Each row has a name. After each piece below comes the name of the row it's from, unless a question asks for something else. Each question is about the rows just above it.

Peb: [106 163 109 113]
vomuf: [128 124 153 161]
sote: [183  82 167 168]
dil: [159  92 136 161]
vokof: [153 124 161 129]
dofor: [136 159  92  95]
bidev: [170  89 152 113]
Which row holds these entries in another order? [124 153 161 128]  vomuf
q: [136 159  92]  dofor

Fugu: [104 164 123 122 150  91 116 119 126 119 132 134 129 123 112 147 149 147
 136 143 125 143 139 121 133 130 128 124 124 132  99 121 122 123 124 127
 127 132 133 137 140 141 114 146 146 149 151 142 150 152 145 149 148 139
 146 144 126 136 134]
Ged: [104 164 123 122 150  91 116 119 126 119 132 134 129 123 112 147 149 147
 136 143 125 143 139 121 133 130 128 124 124 132  99 121 122 123 124 127
 127 132 134 137 140 141 114 146 146 149 151 142 150 152 145 149 148 139
 146 144 126 136 134]
leda: [104 164 123 122 150  91 116 119 126 119 132 134 129 123 112 147 149 147
 136 143 125 143 139 121 133 130 128 124 124 132  99 121 122 123 124 127
 138 136 118 135 128 127 132 123 124 111 119 124 117 115 111 113 112 145
 111 110 132 111 112]
Where do [104 164 123 122 150  91 116 119 126 119 132 134 129 123 112 147 149 147
 136 143 125 143 139 121 133 130 128 124 124 132  99 121 122 123 124 127
 138 136 118 135 128 127 132 123 124 111 119 124 117 115 111 113 112 145
 111 110 132 111 112] appear?  leda
Which entry of Ged is missing from [121 123 146 150 122 124 123 126 134 149 147 124 149 129 146 124  99  91
 114 136 151 144 137 139 119 121 128 125 133 134 152 148 132 143 143 123
 122 136 132 132 139 142 116 150 146 130 126 164 149 127 147 104 134 119
 145 127 141 112]?  [140]
The row with [104 164 123 122 150  91 116 119 126 119 132 134 129 123 112 147 149 147
 136 143 125 143 139 121 133 130 128 124 124 132  99 121 122 123 124 127
 127 132 134 137 140 141 114 146 146 149 151 142 150 152 145 149 148 139
 146 144 126 136 134] is  Ged
Which entry of leda is missing from [135 126 117 150 123 136 128 127 112 119  91 164 118 111 136 143 132 139
 122 111 110 111 149 143 111 129 132 123 147 121 123 115 104 127 112 119
  99 124 132 134 130 122 124 125 138 147 116 124 145 112 119 124 128 123
 132 121 113 124]?  [133]

sanu: [130 117 122 114 135 116 159 143 162 106 159 105 114 117 159 130 112 104
 112 155 159 126 143 122 144 108 131 122 113 124 110 133 124 127 107 129
 115 107]
kodo: [131 118 115  99 110  79 127 102 139  88 126  88  95 115 130  96 113  86
  96 121 131  89 142 111 140 119  89 123  86 122  86 103 124  95  93 100
  81  92]
Tusuk: [175 155 155 120 143 140 140 132 109 137 116 136 131 151 108 137 133 134
 134 123 142 136  88 152  89 126 137 159 144 160 144 136 165 129 141 158
 141 134]
luko: [162 112 107 129 124 116 122 130 115 155 144 114 118 159 112 107 143 110
 135 124 131 114 108 127 113 122 122 126 133 105 159 159 104 159 117 143
 106 130]
Sele: [ 88 124  88  95 115 130 112 103 129 123 125 126 121 101 127 105 115 127
 123 121 106 106 147 100 145 124 103  98 112 100 116 102  98 111 123  92
 113 127]
Dima: [117 134 130 138 123 125  93 115 102 135 100 136 133 136 105 122 147 137
 132 103  97 122 131 129 130 154 119 130 130 128 130 125 127 128 135 119
 126 136]
[107 115 129 107 127 124 133 110 124 113 122 131 108 144 122 143 126 159
 155 112 104 112 130 159 117 114 105 159 106 162 143 159 116 135 114 122
 117 130] is which row reordered?  sanu
Where do [ 88 126  88  95 115 130] appear?  kodo
Which row holds these entries in another order? [ 93  97 100 102 103 105 115 117 119 119 122 122 123 125 125 126 127 128
 128 129 130 130 130 130 130 131 132 133 134 135 135 136 136 136 137 138
 147 154]  Dima

tef: [120 131 141 108 162 137 137 115 141 146 151 129 125 119 114 114 139 122
 126 127 133 157 108 129 142 116 118 128 110 121 152 132 117 134 125 110
 164 145 123 127 142 117 117 111 129]
zab: [140 111 136 120 137 121 121  89 160 109 152 148 105 122 131 124 126  86
 122 127 136 146 115 127 139 124 132 131  95 138 146 133 142 119 126 131
 166 159 102 121 130 124 132  90 142]
vak: [136 114 134 122 138 124 119  99 153 116 145 142 111 122 125 126 126  93
 121 128 134 144 114 124 138 122 129 127 102 132 140 133 135 118 123 128
 156 153 109 123 132 123 130 101 137]
puvig: [152 133 136 159 121 139 120 143 131 125 122 143 138 134 130 153 128 121
 137 146 136 123 131 128 130 136 130 123 142 137 108 140 139 114 124 144
 112 142 137 140 134 142 145 150 135]
naliz: [135 134 141 151 137 141 108 165 134 143 116 126 153 131 109 153 129 125
 132 153 127 135 122 126 146 135 135 118 148 122 112 142 129 111 114 137
 100 135 152 145 140 127 146 173 115]
Rus: [139 116 144 130 152 134 113 108 156 127 146 144 118 116 109 133 129  86
 122 137 137 154 100 119 146 116 120 117 102 126 135 141 128 108 112 123
 155 165 113 131 144 121 131 112 133]
reta: [158 154 127 162 114 147 169 133 108 132 134 155 133 145 164 143 143 166
 153 128 153 111 158 139 104 140 119 142 152 153 119 136 139 150 155 143
 135 134 134 140 136 169 128 131 164]
kasof: [139 120 148 114 170 136 114 133 155 152 144 123 137 120  98 126 135 109
 121 141 129 166 102 125 160 118 129 121 115 114 149 140 118 121 113 115
 149 149 134 135 149 108 129 134 115]
meko: [159 154 129 162 115 148 168 134 109 132 134 156 134 144 163 144 143 165
 154 130 153 113 157 140 106 141 119 142 152 153 119 137 140 149 155 144
 135 135 134 140 136 169 130 132 164]
fol: [124 137 141 110 158 139 149 114 137 146 154 133 125 126 127 113 144 135
 132 125 137 153 119 136 137 122 121 136 115 128 156 132 123 145 136 114
 169 142 124 128 141 125 117 109 137]
q: [152 133 136 159 121 139 120 143 131 125 122 143 138 134 130 153 128 121
 137 146 136 123 131 128 130 136 130 123 142 137 108 140 139 114 124 144
 112 142 137 140 134 142 145 150 135]  puvig
[152 129 140 132 162 143 113 119 134 153 130 134 109 148 134 154 142 165
 154 130 144 140 141 157 106 115 144 153 135 169 168 164 136 135 156 137
 149 155 163 144 119 159 132 134 140] is which row reordered?  meko
Shuffled puvig with one entry gone: [122 134 114 120 136 139 128 136 144 108 137 142 140 128 121 130 135 134
 143 142 123 125 121 137 138 150 123 124 131 133 142 130 152 146 139 140
 153 137 130 145 159 131 136 143], missing  [112]
Which row holds [136 120]?  zab
[109 110 113 114 114 115 117 119 121 122 123 124 124 125 125 125 126 127
 128 128 132 132 133 135 136 136 136 137 137 137 137 137 139 141 141 142
 144 145 146 149 153 154 156 158 169] is which row reordered?  fol
Rus without one entry, shuffled: [113 102 137 131 116 126 141 144 154 121 108 165 109 113 127 146 146 117
 134 131 133 112 100 137 139 128 118 144 120 155 130 116 112 119 152 135
 123 133 129 108 122 116 156 144]. Gone:  [86]

rak: [147 131 126 122 123 167 166 144 121]
Zaru: [142 127 150 134 114 130 129 122 139]
Fofop: [156 132 143 127 111 185 122 142 129]
befan: [133 129 159 126 142 146 145 120 140]
Shuffled rak with one entry gone: [121 147 122 166 144 126 131 123], missing  [167]
[122 123 167 166 144 121 147 131 126] is which row reordered?  rak
Shuffled Fofop with one entry gone: [143 111 185 129 122 127 132 156], missing  [142]
q: [131 126 122]  rak

ruziv: [155 134 141 122 136 140 136 134 131 149 134 125 143 123 142 120 106 127
 112 121 121 113 127 119 151 129 135 125 145 119 148 126 106 118 108 107
 105 136 136 114 122 120 134 116 113 140 119 157 131 117 139 126 105 116
 119 130 131 120 131 146 132 107 131 143]
sosor: [161 136 143 120 138 144 137 135 132 155 135 125 146 123 145 118 102 126
 109 119 119 112 127 116 155 130 137 125 148 116 152 125 101 115 104 103
 102 138 139 112 121 118 136 114 109 143 117 163 133 115 141 125 101 115
 118 130 131 117 131 148 133 102 132 145]
Bepo: [133 132 123 117 119 154 113 123 133 142 130 128 132 134 133 127 134 116
 128 129 125 158 129 107 100 133 130 138 124 110 105 122 130 125  82 152
 156 121 142 145 129 125 141 151 118 140 123 113 139 142 119 117 141 148
 147 114 117 111 125  83 123 140 132 103]
piged: [100 122 115 135 119 116 121 121 125 106 123 131 113 132 114 136 150 129
 144 135 135 144 129 138 103 127 119 132 111 136 107 129 151 139 150 151
 152 119 120 143 134 135 121 143 144 116 137  96 124 140 116 130 151 141
 138 126 123 136 125 108 124 150 124 112]
Zot: [139 133 127 116 122 154 116 125 133 146 131 127 135 132 136 125 129 117
 124 127 124 152 128 107 108 133 132 136 128 109 112 122 125 123 143 145
 148 123 142 141 127 123 142 146 115 142 121 120 139 139 122 117 134 144
 144 116 119 111 126  91 125 134 132 108]
Lesos: [ 98 120 116 138 120 109 124 122 124 101 122 131 111 131 113 137 149 133
 144 136 136 137 128 144 109 125 118 130 112 141 112 131 151 140 145 146
 145 121 116 139 135 136 118 138 147 112 138  99 120 137 118 133 148 136
 133 130 126 140 125 119 125 148 123 119]
diguk: [157 135 142 121 136 141 137 134 131 151 134 125 144 123 143 119 105 127
 111 120 121 113 127 118 153 129 136 125 146 118 150 126 104 117 106 106
 104 137 137 113 122 120 135 115 112 141 119 159 132 116 140 126 103 116
 119 130 131 119 151 147 132 105 131 143]
repez: [143 135 128 114 122 159 116 125 134 150 132 127 138 132 139 124 126 115
 122 126 123 153 128 103 108 134 133 137 130 106 112 122 122 121 143 144
 148 124 145 140 127 121 144 146 111 145 119 123 141 139 123 116 133 144
 145 114 118 108 126  89 125 132 133 107]
vev: [111 121 127 143 133  95 140 130 121 103 123 130 116 123 117 133 131 158
 129 107 128 116 129 125 146 122 121 120 125 151 143 134 136 135 115 115
 109 131 111 117 130 134 111 111 146 109 137 128 113 119 132 141 124 113
 112 143 138 148 129 165 130 126 122 148]
q: [116 128 129 125 158 129 107]  Bepo
Which entry of Bepo is missing from [138 151 156 141 132 132 117 110 103 148 125 140 130 142 147 141 114  82
 129 140 113 142 152 127 134 124 130 123 129 134 145 111 142 116 123 121
 118 133 122 158 107 130 133 117 125 133 123 154 105 132 125 128 129 128
 139 113 123 119 119 100 125 117 133]?  [83]
Shuffled diguk with one entry gone: [103 115 144 106 104 135 135 132 137 118 141 127 140 104 141 126 159 143
 121 122 153 118 125 120 134 105 137 134 123 111 106 136 116 131 131 116
 129 113 117 136 119 151 127 157 113 119 119 142 130 151 132 119 137 121
 143 120 126 147 131 112 125 105 146], missing  [150]
The row with [123 145 118 102 126 109] is  sosor

lavur: [172 112 108 118 172]
Domum: [174 175 185 149 120]
pekun: [175 120 174 150 185]
Mamil: [172 113 118 172 108]
Which row holds these entries in another order? [108 113 118 172 172]  Mamil
Which entry of Domum is missing from [175 120 185 149]?  [174]
Put [120 149 174 175 185] back in order: which row is it?  Domum
The row with [175 185] is  Domum
Put [120 174 175 185 149] back in order: which row is it?  Domum

tuse: [115 116 105 133 128 113 119  96 105 149 103 157 148 107 104 117 106 119
 121 111 115 124  94 111 126 107]
fiva: [120 142 108 125  87  95 131 135  98 155 116 155 131  96 127  93 114  82
 118 117 109  91 105  88  91 125]
buked: [108 112  96 112  97 105 125 139  89 122 110 125 125  89 122 102 139 103
 111 141 104 112 113  89 102 143]
vol: [112 118  90 115  98 106 100 107  86 136 106 124 118  87 119  88 115  97
  84 114  88 102  87  90 100 115]
Ton: [165  98 124 138 114 119 110 126 114 103 154 101 145 112 168 123 160 116
 131 164 115 122 138 112 119 156]
mazez: [165  98 124 138 114 119 110 126 114 103 154 101 145 164 100 141 104 143
 108  95 132 156 105 141 162  94]
bosis: [104 159 114 102  97 109 143 141 113 166 108 164 105 111 104  92 110  93
 114 104 114  97 106  93 106 109]
mazez without one entry, shuffled: [162 126  94 164  98 114 110 124 105 145 103 156 108 141 143 104  95 114
 100 138 141 132 119 101 154]. Gone:  [165]
Which row holds these entries in another order? [ 92  93  93  97  97 102 104 104 104 105 106 106 108 109 109 110 111 113
 114 114 114 141 143 159 164 166]  bosis
[128 113] is in which row?  tuse
Which entry of buked is missing from [102 110 108 112 125 103 139  89 125 111 112 143 122 125 139  89 112 104
 113 102  96 141 122 105  89]?  [97]
Which row holds [166 108 164 105 111]?  bosis
q: [ 93 114 104 114  97 106  93 106]  bosis

tisor: [129 104 123 134 126 130 129 135 125 172]
sesef: [130 147 129 165 137 146 166 136 111 179]
Mif: [122 118 128 143 141 124 144 134 126 165]
sosof: [130 101 124 161 126 131 126 135 127 176]
Mil: [130 140 137 150 148 136 162 142 128 169]
The row with [134 126 130 129 135 125] is  tisor
Which entry of tisor is missing from [123 129 129 134 172 104 130 126 125]?  [135]
Which row holds [126 165]?  Mif

sir: [146 123 136 132]
Lorab: [132 122 121 107]
Faru: [ 94 119 106 129]
tif: [ 84 135 116 127]
daz: [182 139 132 133]
zedas: [175 130 144 144]
mabuz: [127 135 115  84]
Fal: [102 122 139 119]
giz: [144 130 175 135]
[102 122] is in which row?  Fal
The row with [122 139 119] is  Fal
[130 135 144 175] is which row reordered?  giz
Lorab without one entry, shuffled: [132 107 121]. Gone:  [122]
Which row holds these entries in another order? [127 116 135  84]  tif
daz without one entry, shuffled: [139 182 132]. Gone:  [133]
q: [175 130 144]  zedas

kisi: [141 111  98 103  98 132 134 116 128  81]
Bim: [106 127 151  85 118 109 141 138 121  85]
nes: [ 96 128 143 150 132 147 150 155 116 106]
tadez: [ 81 132 111  98 141 116 129 103 134 128]
Runug: [105 133 119 150 147 150 132 142 138 150]
Which row holds these entries in another order? [ 81  98 103 111 116 128 129 132 134 141]  tadez
The row with [138 121] is  Bim
q: [150 147 150 132]  Runug
Shuffled tadez with one entry gone: [134  98 128 116 132 141  81 111 103], missing  [129]

posu: [157 147 138 165 169 122]
piti: [140 160 135 157 147 132]
Far: [168 170 145 123 156 138]
pivo: [169 165 147 122 156 138]
toma: [173 183 148 150 169 137]
Big: [145 132 159 107 126 155]
leg: [108 133 113 179 134 114]
Zisof: [173 183 148 117 160 116]
Which row holds these entries in another order? [122 138 147 156 165 169]  pivo
Which entry of Zisof is missing from [117 183 160 148 173]?  [116]

